These are the activations of a small neural network, seen along a few directions. Each row is one input.
Each table varies a few parts of the input and shows all the possible inputs, shuffled.
A made-up example of a description, with smaller parts first: one of 4 places along a line, together with either a single point or one of 11 places along a line or (one of 3 separate values, together with one of 5 places around a ring).
Shared parts are said once, and a part with two or three values counts as separate values.
(in the rows, 128 means zero)

Other details of the inputs vary at random and push rows far along two fixed directions, the same in every table; ignore that.

A family of inputs:
r1: [162 129 137 139 131 119 192  75 115  91 165  95 124 113]
r2: [119 163 103 154 140 152 109 139 173 155 112 137 112 179]
r3: [148 110 166 121 142 148 178  95 116  65 128 112 116 131]
r4: [122 123 139 131 129 113 139 127 116 111 127 101 126  97]
r5: [100 154  68 147 107  85  81 163 141 218 140 132 144 100]
r6: [142 139 144 137 144 120 165  98 129 102 132  96 110 121]
r7: [127 121 157 122 138 135 140 124 122  93 115 115 122 123]
r8: [144 115 174  96 142 136 128 112 109  86 109 133 124 137]
r9: [160 107 194  94 146 140 163  88  98  51 120 122 119 137]
r10: [143 130 166 135 157 136 178  97 126  64 125  87 107 120]
r11: [136 114 148 126 138 147 159 116 125  92 125 126 120 135]
r12: [104 152 108 154 149 156 106 165 175 153  98 138 107 168]
r13: [115 139 120 128 139 159  88 161 160 158  96 166 116 179]
r14: [109 128 114 135 115 104 112 147 119 149 132 114 137  91]
r15: [123 126 135 109 136 152  91 151 139 143  98 169 125 171]
r16: [122 118  98 129  96 113 114 134 115 153 154 138 156 106]
r17: [137 129 124 124 102  43 152  91  77 135 179  73 153  23]
r18: [145  95 117  90  75  65 117 100  60 149 184 134 184  58]
r19: [142 108 171 115 134 121 166  97  99  67 134  97 128  97]
r20: [152 108 142 103 122 144 133 112 112 112 137 156 139 150]
r21: [124 144 159 123 162 173 107 142 160 108  75 144  97 189]
r22: [110 127 105 135 125 148 102 161 150 159 114 157 130 155]
r23: [107 157 114 140 134  98 101 145 140 163 115 107 123 107]
r24: [139 115 128 130 122 149 148 118 126 109 140 136 132 140]
r25: [127 118 126 135 123 118 151 124 118 119 139 111 129 104]
r26: [133 155 140 150 168 167 149 123 172 109  98 122  90 184]
r27: [154 132 151 133 140 108 186  81 112  88 149  86 116 101]
r28: [142 125 120 133 113  71 165  95  94 132 176  88 142  60]
r29: [100 136 110 135 131 147  86 172 155 162  96 155 125 154]
r30: [146 129 160 136 153 139 184  94 127  67 130  93 107 124]
r31: [140 106 111 104  76  64 124 101  71 154 188 119 175  52]
r32: [142 118 150 114 133 135 142 111 120 107 128 132 123 136]
r33: [103 143 113 148 142 160 100 169 167 150  91 143 108 167]
r34: [120 136 131 122 139 151  96 149 149 145  97 155 116 165]
r35: [120 107 100  99  89  87  82 148  97 185 148 161 167  96]
r36: [149 117 143 136 135 120 192  90 109  82 157  94 120 101]
r37: [113 145  90 153 130 147 110 156 164 164 122 142 122 155]
r38: [141 116 159  97 133 133 121 117 110 106 115 142 132 136]
r39: [ 93 138  69 146  95 111  70 173 139 203 137 146 152 117]
r40: [143 141 111 142 119 110 152 102 127 130 156 109 132 116]
r41: [144 120 159 112 140 142 146 106 120  94 121 129 116 139]
r42: [126 136 143 145 159 180 143 137 163  97  91 128  95 179]
r43: [113 147  91 154 127 147 109 151 162 160 125 141 125 157]
r44: [131 109 128 100  91  56 119 110  69 148 167 108 165  36]
r45: [161 104 179  95 140 143 161  90 102  66 125 132 121 142]
r46: [108 143  98 154 134 176  99 170 175 159 101 158 114 188]
r47: [108 138  77 142  96  91 101 144 125 183 159 124 155  91]
r48: [109 132 109 146 133 145 114 160 152 151 114 137 120 148]
r49: [147 126 155 137 150 140 187  93 127  69 133  96 106 126]
r50: [122 125 127 112 134 155  88 157 141 150  99 175 128 176]
r51: [132 141 130 152 161 182 155 132 172 104 108 133  95 189]
r52: [108 122  82 115  86  77  74 157 105 208 153 151 166  81]
r53: [ 98 131 105 108  96  67  56 162 105 196 130 132 161  67]
r54: [139 121 126 142 122 146 159 114 128 104 145 122 126 140]
r55: [112 163 131 145 157 136 107 146 165 140  92 115 103 154]
r56: [157 110 141 114 109 121 151  91 100 102 162 130 142 118]
r57: [112 132 104 146 129 148 117 158 152 152 119 141 121 153]
r58: [135 115 157 121 133 134 154 111 115  88 126 115 126 118]
r59: [118 127 126 106 127 136  79 157 132 159  98 171 134 154]
r60: [109 141 107 141 131 175  90 162 168 151 100 166 123 192]
r61: [142 119 170 131 151 140 173 101 120  61 122  93 109 123]
r62: [100 109  76 118  68  42  88 154  79 207 178 125 186  22]
r63: [113 136 102 140 120  99 120 141 126 156 139 112 136  90]
r64: [101 153 117 145 146 134  98 162 160 149  96 122 111 139]
r65: [128 134 119 127 130 161 104 143 152 147 115 165 122 178]
r66: [176  99 171 102 129 154 174  76 102  58 146 141 130 157]
Description of these inputs: one of 6 places along a line, together with one of 11 places along a line.
The inputs of r34 and r59 match in every part but the place on the line of 6. If r41 is changed in the same way as r34 into r59, which row does it become?
Answer: r45
The inputs of r40 and r54 match in every part but the place on the line of 6. If r23 is changed in the same way as r40 into r54, which row does it become?
Answer: r4
Which other rows does r16 become when the place on the line of 11 takes its other values? List them by row number.
Answer: r3, r7, r11, r19, r22, r24, r29, r58, r60, r62
A walk changes only the place on the line of 6. It starts at r20 and steps to r65. List the rest of the walk in order.
Answer: r24, r46, r37, r1
Which other rows does r10 become when the place on the line of 11 takes its other values? List them by row number.
Answer: r12, r30, r36, r37, r43, r47, r49, r51, r63, r64

A family of inputs:
r67: [107 176  81 161 151 133  79 175 190 208  91 143  99 181]
r68: [101 131 143 134 135 160  84 166 143 148  72 141 106 166]
r69: [140  74 100 114  51  69 147 104  50 156 209 124 177  34]
r70: [149  85 161  99  92  84 165  80  61  91 176  88 148  23]
r71: [ 75 147 101 147 146 163  61 203 182 160  81 152 119 157]
r72: [157 105 101 146  72  76 191  64  77 120 223  79 168  48]
r73: [176 141 175 145 165 157 226  56 140  44 143  94  91 147]
r74: [156 110 179 124 170 165 224  82 125  15 122 104 105 144]
r75: [ 90 133  66 158 123 179  84 202 178 182 107 175 137 191]
r76: [102 132 140 147 152 152 114 167 153 111  82 117 115 161]
r77: [161 113 186 127 186 179 226  87 139  23 123 114  92 164]
r78: [150  88  96 104  51  56 128  90  50 143 218 129 201  48]
r79: [122 159 137 157 141 140 131 127 147 113 109  88 106 148]
r80: [101 135  77  95  81  44  44 160  98 232 163 158 189  58]
r81: [ 84 182  91 164 141 163  58 176 195 177  92 136 103 169]
r82: [ 95 145  94 145 165 141  84 202 177 190  81 161 109 179]
r83: [143 115 160 114 141 148 158 115 127 108 122 144 104 139]
r84: [113 125  88  91  73  39  68 134  80 198 165 138 195  40]
r85: [118 100 106  98  68  42 116 124  65 179 171 118 170  11]
r86: [120 157 110 117 150 141  56 177 162 190  84 181 121 200]
r87: [137 123 141 118 148 143 132 140 135 147 100 149  95 162]
r88: [130 140 148 112 137 160  90 128 143 102 104 146 127 162]
r89: [167 143 173 146 169 172 220  56 147  30 123  92  85 165]
r90: [175 113 218 111 162 166 186  58 108   5 111  99 111 176]
The inputs of r81 and r88 match in every part but one. If r73 is changed in the same way as r81 into r88, which row does it become?
Answer: r80
Describe the family of inputs behind these rows.
Answer: one of 4 places along a line, together with either a single point or one of 5 places along a line
List by row number the other rows that have the place on the line of 4 in common with r87.
Answer: r68, r69, r70, r83, r85
List by row number the other rows that have the place on the line of 4 in common with r71.
Answer: r74, r75, r76, r77, r82

A family of inputs:
r91: [126 135 129 128 132 116 130 121 124 116 126 117 138 120]
r92: [130 117 123 140 117 138 143 123 124 123 135 118 124 126]
r93: [124 126 122 133 122 128 136 126 128 123 144 124 137 113]
r94: [ 89 148  92 144 136 139  71 190 166 182 102 154 130 158]
r95: [137 123 124 137 117 125 141 117 121 139 141 124 125 124]
r96: [129 131 118 130 131 112 130 126 123 122 139 119 140 118]
r97: [123 130 140 129 124 122 122 125 122 116 130 112 129 107]
r98: [ 96 156  85 143 129 145  68 175 174 179 104 158 131 163]
r99: [135 139 140 120 129 117 123 114 121 129 128 116 123 118]
r100: [139 111 130 115 106 133 125 119 106 124 141 145 140 131]
r101: [130 125 126 140 116 136 136 119 127 121 143 120 135 126]
r102: [135 131 120 138 115 130 131 115 129 120 143 118 137 132]
r103: [134 112 143 105 124 122 123 126 111 123 124 140 143 120]
r104: [121 121 130 129 126 118 138 135 120 125 122 116 127 108]
r105: [131 127 135 126 132 113 140 127 121 135 126 121 124 114]
r106: [141 109 135 107 128 126 126 131 113 120 134 143 141 126]
r107: [128 114 149 104 119 121 112 120 108 121 124 135 135 122]
r108: [125 117 121 132 125 132 146 127 128 122 136 123 126 114]
r109: [138 132 126 124 138 114 139 120 125 130 137 126 127 127]
r110: [135 111 131 109 115 128 130 121 112 121 139 149 140 125]
r111: [122 130 136 130 131 123 136 129 124 115 127 119 132 116]
r112: [124 117 124 131 133 123 143 137 123 122 132 119 124 118]
r113: [147 138 192 143 191 236 173 114 180  33  61 128  54 235]
r114: [ 99 160 100 133 138 132  68 176 168 193  89 157 122 165]
r115: [126 136 133 127 126 116 115 117 123 120 128 111 134 113]
r116: [141 132 122 130 117 123 135 110 124 135 145 125 129 131]
r117: [133 130 143 128 131 121 131 119 122 126 122 119 115 114]
r118: [133 122 128 130 137 116 145 127 123 132 135 125 122 121]
r119: [133 125 122 129 127 122 143 121 126 136 140 130 124 116]
r120: [137 133 119 124 126 117 137 114 126 136 144 130 131 118]
The inputs of r111 and r94 match in every part but one. If r103 is changed in the same way as r111 into r94, which row does it become?
Answer: r106
Describe the family of inputs behind these rows.
Answer: one of 5 places along a line, together with either a single point or one of 5 places around a ring
A walk changes only the place on the ring of 5. It starts at r117 and steps to r99. List the rest of the walk in order.
Answer: r115, r97, r113
Which other rows does r109 become when the place on the ring of 5 takes its other values? List them by row number.
Answer: r94, r96, r112, r118

A family of inputs:
r121: [151 117 138 134 133 134 172  98 120  95 153 113 118 125]
r122: [148 124 182  99 156 179 130 115 139  88  85 159  98 189]
r123: [147 103 142 130 136 137 181 109 115  94 149 119 118 121]
r124: [150 109 141 123 135 126 177 108 114 115 140 124 114 118]
r125: [115 130 121 137 110 108 119 131 114 128 134 103 141  91]
r126: [112 158 105 144 140 145 105 149 168 153 113 143 122 161]
r127: [104 156 117 137 148 134  95 159 159 146  95 132 121 149]
r128: [153 133 146 129 133 121 169  85 120 106 144 109 116 120]
r129: [112 161 112 141 145 141  96 149 168 145 104 135 120 160]
r130: [113 111 118  97  93  90  70 151  93 169 139 148 164  82]
r131: [130 145 120 138 146 158 124 138 162 147 106 148 100 175]
r132: [137 100 130 136 116 137 176 113 112 100 152 118 129 110]
r133: [100 142 101 134 114  89  80 161 124 178 127 118 144  92]
r134: [113 118  86 124  83 106  81 151 113 181 147 152 169 115]
r135: [116 144 101 142 140 147 111 154 163 153 116 151 121 160]
r136: [155 111 137 109 124 121 153  99 105 101 151 135 148 133]
r137: [103 129  78 143  92 110  96 154 129 182 149 135 149  99]
r138: [139  99 160 101 109 137 133 105  94  85 136 131 144 111]
r139: [135 111 109 114  98  95 109 127  96 156 159 140 162 108]
r140: [108 136 139 138 159 157 112 164 157 127  85 133 102 165]
r141: [143 108 132 125 135 125 178 114 116 103 150 123 128 111]
r142: [145 106 163  91 127 123 136 103  98  87 134 137 142 112]
r143: [131 137 119 117 130 145  96 144 144 164 107 168 125 183]
r144: [114 153 123 152 137 170 110 139 167 121 103 126 112 173]
r145: [142 131 153 123 137 105 152 102 110 109 127  98 118 104]
r146: [127 134 112 138 114 104 126 121 121 145 155 114 140 101]
r147: [138 118 161 119 145 112 162 115 111 105 118 107 111 108]
r148: [111 151  97 131 109  82  80 145 128 195 132 122 141  94]
r149: [133 117 158 121 152 121 167 115 117  83 123 105 120 110]
r150: [121 156 132 162 157 213 128 137 193 103  86 145  91 223]
r151: [103 114 117 132 110  99 116 148 108 142 131 110 144  77]
r152: [147 131 148 134 134 123 155  93 119  88 145  96 123 118]
Describe the family of inputs behind these rows.
Answer: one of 4 places along a line, together with either one of 2 separate values or one of 6 places along a line
The inputs of r145 and r125 match in every part but the place on the line of 4. If r128 is changed in the same way as r145 into r125, which row does it become?
Answer: r150
Which other rows does r139 become when the choice among 2 separate values takes its other values? List them by row number.
Answer: r130
Which other rows does r143 become when the place on the line of 4 takes its other values? List them by row number.
Answer: r134, r136, r139
